Each row has a name. After each piece below comes the name of the row it's from, unless a question asks for something else. Each question is about the rows just above it.

(122): [-31   3 -26 -16 -36 -21 -12 -40  37  82  -7 -27  -9  16  15 -84  14  12
 -14  24  16]
(149): [-19  -3 -21 -12 -14  -6  -8 -14  22  47 -40  -7   9  15   7 -38   6 -14
 -17  43  13]
(10): [-18  15   6  33 -42 -24  -2 -45  14  34   9 -41 -44 -13  18 -68  14 -35
   3 -44 -12]
(135): [-31   3 -26 -16 -36 -21 -12 -40  37  82  -7 -27  -9  16  15 -84  14 -33
 -25  79  15]
(3): [-27  -1 -10  -2 -29  -3  -3 -16  13  19   6 -21   0  -5  23 -27   8 -27
   6  -3 -13]
Right after [43] comes
[13]
The entry that follows [34]:
[9]
How many times does (10) hold [-41]?
1

(35): [ 19 -16 -43 -56  43  17  13   7 -11  11  -8   6  29 -15]
(183): [ 21 -15 -43 -56  42  17  13   8 -10  12  -8   6  29 -16]
(27): [-14 -16 -35 -46  55  32   6 -28   6 -25   7  -2   4  27]
(5): [-28   6  14   3 -27   5  -3   3   4  43 -35   9   7 -65]
(114): [  0  -3   9  43 -36 -36 -28   6  16   3 -27   5  -3 -27]
(32): [-27  -4  -9 -28  55  35  12 -43  26 -38  20 -22  -3  28]
(64): [-33  -9  41  18 -18 -30   2  23  11 -12   0  -7 -35  49]
(113): [-12 -18 -19 -48  54  32   7 -26   4 -23   6   0   4  26]
(145): [-44  -6 -12  22   9  -6  52   7  -1 -31  60 -35  -5  35]
(121): [-34 -34 -10 -11  50  30  23 -44  35 -43  33 -37  -1  23]
(44): [ 33   2 -28  34 -59 -11 -44   3 -46  29 -23  48   4 -26]
(40): [  9  -5  -1  47 -43 -34 -32   5   3   8 -25  14   6  -7]
The one value in (32) and (44):
[-28]
The one value in (64) and (44):
[2]
asked: [-28   6  16   3 -27   5  -3 -27]
(114)

(124): [-14  53  20 -60  38]
(103): [ 20 -50  37  37 -61]
(17): [-40 -40 -40  53 -61]
(128): [-39 -61  48 -14  52]
The one value in (124) and (17):
[53]
Shared by (103) and (17):
[-61]
asked: [-14  52]
(128)
Which value is in both (17) and (124)?
[53]
Count of [-40] in (17):
3
What comes right after [48] in the named rows?
[-14]
Where do [ 20 -60  38] appear?
(124)

